A small network was shown many inputs. Here are its activations along a few directions, one row for each input.
In each table, some parts of the input vary, and every possible input appears once, in random order.
Descriptions start from the smaller parts, as in this example, which fits no table here: values(3) and (point or ring(9) or (ring(5) and line(6))).
Shared parts are said once, and a part with two or three values counts as separate values.
In the rows, zero is written as 128.

Other details of the inputs vary at random and push rows far along two fixed directions, the same in every table; ignore that.

Table:
r1: 169, 144, 196, 211, 108, 146, 106, 150, 207, 107, 155
r2: 117, 128, 128, 125, 145, 130, 97, 123, 141, 134, 125
r3: 96, 149, 129, 134, 146, 137, 122, 128, 148, 143, 118
r4: 79, 163, 135, 93, 112, 124, 122, 156, 107, 141, 88
r5: 137, 108, 125, 115, 144, 124, 132, 129, 110, 116, 151
r6: 114, 136, 125, 135, 142, 149, 118, 122, 145, 130, 113
r7: 112, 87, 125, 63, 62, 132, 132, 150, 24, 125, 120
r8: 97, 130, 131, 99, 106, 119, 130, 149, 86, 137, 114
r9: 134, 159, 196, 180, 86, 175, 108, 151, 187, 138, 143
r10: 128, 160, 119, 115, 137, 145, 139, 133, 136, 124, 100
r11: 85, 221, 145, 119, 154, 125, 123, 136, 158, 172, 84
r12: 176, 63, 112, 122, 120, 121, 148, 112, 88, 103, 185
r13: 76, 164, 146, 93, 93, 117, 142, 148, 93, 165, 92
r14: 90, 147, 131, 90, 78, 127, 147, 146, 68, 156, 100
r15: 187, 96, 107, 163, 158, 125, 149, 107, 150, 100, 165
r16: 174, 61, 117, 110, 129, 108, 119, 117, 89, 102, 184
r17: 116, 146, 129, 123, 135, 106, 103, 137, 140, 126, 110
r18: 92, 126, 135, 100, 96, 132, 140, 129, 98, 160, 126
r19: 174, 89, 116, 146, 155, 123, 135, 109, 131, 95, 166
r20: 112, 105, 113, 83, 81, 160, 135, 137, 68, 138, 112
r21: 137, 112, 126, 119, 136, 121, 141, 129, 109, 126, 158
r22: 146, 178, 140, 189, 193, 121, 139, 101, 217, 126, 118
r23: 161, 83, 120, 114, 135, 134, 129, 121, 98, 97, 154
r24: 119, 151, 143, 102, 122, 115, 131, 126, 112, 154, 122
r25: 120, 135, 122, 126, 124, 122, 125, 135, 127, 116, 110
r26: 91, 192, 130, 157, 152, 142, 134, 118, 181, 160, 93
r27: 95, 143, 140, 74, 120, 143, 127, 150, 80, 140, 109
r28: 84, 203, 121, 131, 139, 157, 128, 131, 174, 153, 63
r29: 128, 104, 123, 130, 121, 107, 135, 136, 108, 124, 148
r30: 139, 80, 121, 99, 98, 101, 115, 135, 70, 120, 151
r31: 122, 133, 134, 123, 137, 111, 99, 139, 128, 125, 114
r32: 100, 184, 125, 131, 125, 133, 137, 143, 139, 145, 70
r33: 122, 161, 114, 164, 156, 147, 131, 115, 182, 135, 102
r34: 102, 128, 136, 96, 94, 121, 126, 122, 97, 164, 126
r35: 111, 138, 118, 131, 133, 143, 122, 121, 146, 128, 115
r36: 171, 88, 127, 167, 146, 84, 116, 108, 156, 108, 165
r37: 132, 134, 121, 164, 160, 114, 111, 110, 177, 136, 145
r38: 94, 162, 122, 99, 82, 133, 153, 149, 86, 159, 84
r39: 145, 102, 119, 144, 128, 115, 130, 124, 120, 107, 137
r40: 116, 151, 133, 157, 141, 132, 138, 107, 169, 145, 118
r41: 110, 190, 209, 115, 55, 179, 125, 175, 120, 158, 115
r42: 176, 77, 127, 149, 155, 107, 141, 107, 139, 102, 185
r43: 157, 94, 103, 158, 130, 136, 143, 109, 141, 121, 154
r44: 158, 113, 122, 123, 118, 129, 159, 116, 113, 125, 138
r45: 117, 122, 123, 123, 130, 124, 109, 121, 128, 139, 135
r46: 122, 205, 127, 158, 179, 144, 138, 124, 194, 137, 82
r47: 132, 119, 125, 112, 149, 126, 125, 131, 125, 111, 142
r48: 139, 85, 114, 112, 83, 137, 154, 114, 87, 136, 142
r49: 158, 83, 112, 90, 107, 144, 141, 131, 70, 107, 141
r50: 142, 104, 115, 158, 146, 133, 125, 107, 153, 115, 147
r51: 168, 83, 123, 164, 131, 101, 139, 107, 138, 103, 158
r52: 179, 83, 113, 165, 126, 107, 147, 110, 140, 103, 151
r53: 136, 62, 122, 96, 101, 117, 121, 145, 62, 103, 154
r54: 124, 137, 127, 174, 191, 135, 105, 118, 200, 115, 130
r55: 165, 100, 104, 154, 138, 119, 129, 123, 148, 90, 133
r56: 71, 180, 132, 116, 138, 144, 117, 140, 152, 152, 90
r57: 128, 150, 131, 156, 150, 98, 114, 127, 161, 134, 125
r58: 101, 109, 122, 101, 98, 134, 138, 132, 88, 148, 144
r59: 137, 110, 132, 89, 129, 124, 110, 135, 90, 123, 140
r60: 170, 115, 111, 186, 173, 122, 119, 119, 188, 88, 127
r61: 138, 140, 123, 129, 153, 134, 130, 121, 145, 110, 125
r62: 153, 109, 122, 117, 151, 113, 110, 122, 131, 107, 152
r63: 80, 154, 129, 80, 102, 135, 108, 139, 102, 158, 100
Description of these inputs: values(3) and (point or (line(4) and line(5))).
Q: Changing only the values(3) part turns r9 into r41. The same change can be made to r35. Which row results?
A: r61
Q: Changing only the values(3) part turns r10 into r28. The same change can be made to r5. Which row results?
A: r3
Q: Start at r24 and move only the line(4) part, one step at a time. The first step leads to r42. Which rows follow, in order?
A: r22, r44
Q: Change only the values(3) part in r21. List by row number the other rows that result.
A: r29, r58
Q: Change only the values(3) part in r17. List by row number the other rows that result.
A: r62, r63

Table:
r64: 76, 226, 137, 130, 163, 126, 130, 138, 168, 160, 52
r65: 166, 61, 135, 118, 94, 138, 118, 135, 87, 96, 177
r66: 146, 133, 112, 172, 193, 105, 117, 102, 195, 111, 131
r67: 133, 96, 137, 95, 76, 145, 142, 137, 76, 133, 149
r68: 100, 133, 142, 93, 68, 151, 139, 148, 77, 152, 111
r69: 153, 69, 133, 112, 80, 125, 126, 128, 82, 117, 170
r70: 140, 137, 116, 174, 198, 106, 116, 106, 196, 113, 134
r71: 147, 115, 112, 163, 182, 104, 118, 112, 172, 108, 147
r72: 155, 71, 128, 122, 89, 138, 137, 126, 92, 115, 165
r73: 141, 130, 106, 159, 173, 113, 129, 114, 172, 109, 127
r74: 92, 178, 156, 94, 83, 149, 137, 156, 101, 162, 95
r75: 143, 89, 141, 127, 100, 127, 124, 135, 103, 121, 166
r76: 164, 94, 141, 147, 109, 125, 130, 132, 122, 108, 158
r77: 163, 84, 132, 136, 105, 126, 122, 124, 116, 114, 164
r78: 139, 137, 105, 165, 180, 121, 128, 105, 175, 117, 126
r79: 129, 130, 111, 125, 148, 115, 123, 118, 134, 130, 119
r80: 93, 136, 152, 85, 70, 140, 129, 151, 73, 157, 120
r81: 92, 171, 149, 110, 88, 147, 135, 149, 115, 152, 94
r82: 71, 196, 121, 111, 140, 137, 135, 135, 136, 163, 63
r83: 143, 105, 108, 122, 150, 123, 137, 110, 121, 118, 142
r84: 148, 138, 115, 157, 183, 114, 129, 110, 172, 111, 131
r85: 82, 186, 127, 100, 144, 140, 116, 144, 131, 148, 74
Q: Changing only one part turns r77 into r79. The same change can be made to r81. Which row results?
A: r73
Q: Describe the family of inputs behind these rows.
A: values(2) and (point or line(4) or ring(6))
Q: Change only the values(2) part in r67. List by row number the other rows that result.
A: r83

Table:
r86: 56, 203, 156, 92, 96, 132, 124, 146, 113, 190, 74
r87: 133, 121, 131, 170, 153, 111, 115, 114, 172, 129, 151
r88: 78, 196, 160, 119, 101, 166, 123, 153, 142, 161, 78
r89: 183, 42, 132, 125, 81, 141, 127, 130, 85, 94, 190
r90: 63, 147, 133, 12, 68, 136, 130, 165, 10, 165, 89
r91: 154, 124, 136, 185, 166, 96, 115, 115, 188, 114, 153
r92: 163, 116, 94, 190, 175, 109, 158, 85, 189, 118, 143
r93: 71, 137, 126, 29, 80, 135, 118, 156, 31, 157, 94
r94: 191, 48, 96, 135, 94, 149, 174, 106, 89, 94, 167
r95: 93, 186, 127, 146, 189, 126, 100, 128, 191, 134, 90
r96: 188, 48, 134, 133, 86, 130, 130, 135, 88, 86, 186
r97: 103, 194, 133, 145, 188, 115, 105, 137, 185, 130, 83
r98: 168, 41, 67, 97, 126, 120, 158, 102, 59, 94, 159
r99: 103, 194, 151, 161, 164, 115, 120, 125, 192, 154, 107
r100: 172, 123, 145, 182, 151, 138, 123, 124, 187, 100, 156
Q: Changing only one part turns r97 into r96. The same change can be made to r90. Which row results?
A: r100
Q: Describe the family of inputs behind these rows.
A: values(3) and (point or line(4))

Table:
r101: 95, 161, 122, 106, 126, 138, 141, 128, 115, 152, 92
r102: 120, 176, 129, 159, 184, 122, 117, 124, 190, 126, 98
r103: 130, 101, 140, 95, 81, 135, 130, 144, 77, 125, 141
r104: 178, 84, 122, 161, 136, 133, 127, 118, 148, 90, 169
r105: 122, 104, 123, 81, 99, 119, 134, 139, 63, 132, 136
r106: 180, 74, 134, 157, 134, 116, 123, 123, 139, 96, 182
r107: 103, 135, 142, 113, 102, 140, 117, 139, 113, 145, 121
r108: 108, 96, 115, 82, 100, 126, 122, 131, 70, 133, 137
r109: 94, 193, 152, 126, 119, 135, 126, 140, 146, 159, 86
r110: 85, 186, 124, 120, 138, 127, 137, 131, 140, 160, 82
r111: 140, 165, 136, 200, 176, 125, 125, 114, 222, 126, 123
r112: 111, 143, 118, 100, 122, 141, 132, 136, 103, 135, 102
r113: 154, 93, 127, 142, 116, 133, 136, 119, 124, 113, 155
r114: 172, 81, 109, 152, 158, 102, 125, 106, 142, 99, 167
Q: Changing only one part turns r104 into r112. The same change can be made to r107. Which row results?
A: r108
Q: Describe the family of inputs behind these rows.
A: values(2) and (point or ring(6))
Q: Change only the values(2) part in r111. List by row number the other rows that result.
A: r110
